Here are a small network's activations along a few directions, averaged over the inputs that share one value of a field.
Related values have similar rows: they may be neighbours, one step apart, or belong to one group.
In the rows, zero is written as 500.
Random noise pushes rows far along 8 fixed directions. That doesn't count. These rows show it; they differ only by the noise:
438, 451, 611, 468, 560, 534, 367, 396, 450, 517, 414, 616, 475, 389, 645, 560, 370, 357, 304, 355, 584, 703, 365
489, 729, 484, 587, 411, 281, 511, 637, 609, 625, 494, 477, 380, 610, 521, 575, 492, 343, 592, 619, 519, 315, 715
655, 714, 404, 620, 599, 191, 417, 535, 649, 669, 415, 557, 557, 656, 515, 507, 541, 527, 503, 586, 471, 406, 448
611, 543, 282, 675, 398, 446, 540, 482, 492, 647, 317, 500, 575, 315, 529, 620, 543, 706, 774, 327, 324, 473, 189
549, 593, 237, 545, 411, 563, 428, 463, 517, 579, 469, 537, 663, 768, 402, 481, 428, 542, 542, 652, 498, 509, 674
374, 485, 610, 461, 473, 617, 676, 765, 477, 289, 598, 462, 456, 506, 353, 356, 495, 473, 494, 563, 514, 472, 736
515, 527, 491, 561, 470, 457, 509, 520, 398, 458, 499, 428, 548, 566, 489, 454, 588, 559, 562, 512, 472, 514, 418
570, 314, 722, 475, 417, 540, 342, 569, 330, 657, 533, 308, 268, 490, 480, 484, 630, 352, 588, 588, 361, 462, 542
568, 422, 705, 459, 519, 467, 385, 614, 439, 585, 528, 404, 350, 527, 456, 447, 600, 410, 468, 582, 411, 483, 541
398, 517, 591, 531, 518, 475, 531, 567, 515, 473, 469, 562, 416, 400, 577, 516, 394, 336, 452, 436, 575, 524, 543


Values of BEL:
pugum: 451, 293, 441, 512, 538, 667, 429, 344, 437, 621, 525, 481, 502, 470, 564, 460, 478, 447, 539, 519, 494, 549, 489
roz: 435, 572, 617, 474, 385, 458, 536, 465, 376, 331, 587, 455, 466, 603, 550, 553, 559, 525, 409, 456, 645, 517, 541
ruka: 520, 606, 437, 485, 318, 491, 605, 497, 538, 513, 517, 409, 418, 381, 522, 658, 538, 510, 696, 498, 450, 387, 493
didi: 512, 681, 433, 567, 620, 285, 461, 485, 504, 371, 520, 506, 696, 844, 475, 392, 542, 509, 416, 647, 658, 426, 545
zifir: 605, 444, 701, 564, 577, 249, 307, 445, 432, 721, 490, 354, 185, 497, 644, 617, 646, 284, 604, 543, 462, 328, 372
vatoz: 483, 761, 492, 381, 537, 423, 422, 419, 563, 490, 527, 521, 576, 618, 474, 606, 591, 608, 332, 501, 476, 575, 430
petu: 445, 434, 621, 396, 571, 540, 437, 393, 475, 424, 582, 519, 415, 512, 615, 560, 472, 341, 354, 478, 634, 515, 610
difu: 498, 692, 498, 353, 487, 390, 230, 248, 572, 681, 528, 557, 438, 744, 653, 692, 416, 273, 278, 563, 644, 526, 600
nibe: 531, 379, 452, 468, 512, 664, 596, 510, 358, 309, 582, 408, 579, 584, 340, 394, 628, 742, 540, 510, 452, 489, 511
sav: 348, 416, 655, 474, 299, 539, 535, 362, 323, 447, 600, 397, 423, 453, 672, 579, 512, 354, 507, 476, 600, 564, 527
dula: 587, 359, 351, 526, 485, 606, 448, 395, 589, 668, 515, 479, 596, 526, 435, 413, 483, 559, 573, 615, 428, 494, 549
meb: 514, 631, 526, 433, 296, 507, 651, 667, 568, 467, 525, 473, 403, 393, 450, 616, 490, 509, 562, 537, 520, 373, 697
fideg: 386, 519, 540, 507, 324, 545, 485, 468, 325, 482, 530, 366, 424, 588, 541, 543, 530, 394, 550, 531, 525, 517, 571
gor: 530, 498, 542, 582, 606, 308, 467, 561, 607, 729, 450, 490, 347, 409, 574, 495, 483, 396, 611, 484, 424, 325, 565
dezo: 481, 534, 604, 561, 662, 315, 566, 523, 537, 365, 592, 445, 509, 478, 539, 359, 609, 482, 485, 563, 534, 462, 346
lovit: 452, 670, 364, 603, 493, 359, 487, 431, 575, 506, 503, 534, 628, 678, 569, 483, 387, 369, 487, 630, 639, 468, 591
nel: 493, 524, 78, 471, 263, 778, 623, 361, 468, 371, 453, 566, 807, 609, 346, 546, 388, 743, 614, 512, 506, 581, 526
fosu: 402, 471, 574, 363, 625, 635, 603, 697, 555, 305, 576, 558, 496, 455, 331, 395, 477, 600, 360, 463, 452, 565, 625
luze: 736, 521, 430, 565, 417, 290, 347, 321, 530, 785, 502, 375, 416, 625, 610, 632, 626, 440, 698, 636, 466, 322, 486
fepe: 548, 258, 594, 524, 710, 523, 483, 542, 551, 584, 452, 610, 502, 429, 461, 304, 489, 527, 450, 485, 450, 530, 436
Each value of BEL is a pair of two hidden parts, and every pair occurs once (5 first parts, 4 second parts).
Changing only the second part turns difu into petu. didi has the same second part as difu; what does that change turn didi into? -> roz
Changing only the second part turns meb into lovit. luze has the same second part as meb; what does that change turn luze into? -> dezo
Changing only the second part turns vatoz into pugum. fideg has the same second part as vatoz; what does that change turn fideg into? -> fepe

Values of KIMOG:
vasi: 495, 440, 556, 439, 171, 608, 369, 382, 320, 632, 591, 287, 236, 598, 558, 725, 538, 289, 683, 595, 522, 344, 723
pifo: 299, 648, 301, 511, 291, 600, 638, 387, 417, 315, 549, 440, 726, 531, 549, 526, 516, 632, 626, 450, 588, 556, 474
zel: 374, 405, 657, 459, 723, 502, 579, 478, 567, 351, 607, 582, 435, 405, 580, 364, 397, 325, 323, 508, 647, 548, 524
zag: 476, 331, 634, 597, 451, 415, 238, 200, 164, 693, 495, 294, 431, 568, 746, 496, 612, 291, 583, 528, 518, 584, 271
lipe: 540, 388, 481, 480, 561, 584, 397, 219, 318, 432, 434, 559, 576, 521, 644, 532, 431, 477, 409, 397, 635, 688, 321
miro: 733, 284, 404, 539, 540, 569, 335, 528, 618, 899, 294, 610, 357, 340, 440, 630, 359, 472, 657, 461, 297, 357, 513
tage: 631, 424, 431, 728, 710, 277, 351, 458, 551, 769, 431, 511, 473, 665, 561, 358, 469, 255, 610, 687, 508, 391, 542
ral: 360, 497, 327, 604, 365, 631, 609, 398, 454, 478, 451, 503, 595, 296, 584, 564, 411, 562, 638, 332, 494, 592, 344
durus: 595, 599, 578, 668, 499, 149, 463, 548, 482, 651, 450, 394, 396, 542, 592, 576, 650, 444, 609, 465, 413, 378, 330
kef: 306, 301, 786, 371, 496, 648, 609, 488, 427, 276, 618, 476, 325, 193, 626, 489, 464, 327, 380, 402, 610, 590, 500
nem: 366, 472, 610, 545, 369, 531, 558, 471, 210, 291, 555, 357, 461, 569, 571, 496, 591, 418, 552, 470, 614, 554, 493
KIMOG is arranged as a line.
Going along KIMOG from kef by way of its neighbour zel, in what order are vasi, pifo, durus, nem met? -> pifo, durus, nem, vasi
Name the neighbours of zag, in listed order. -> tage, ral
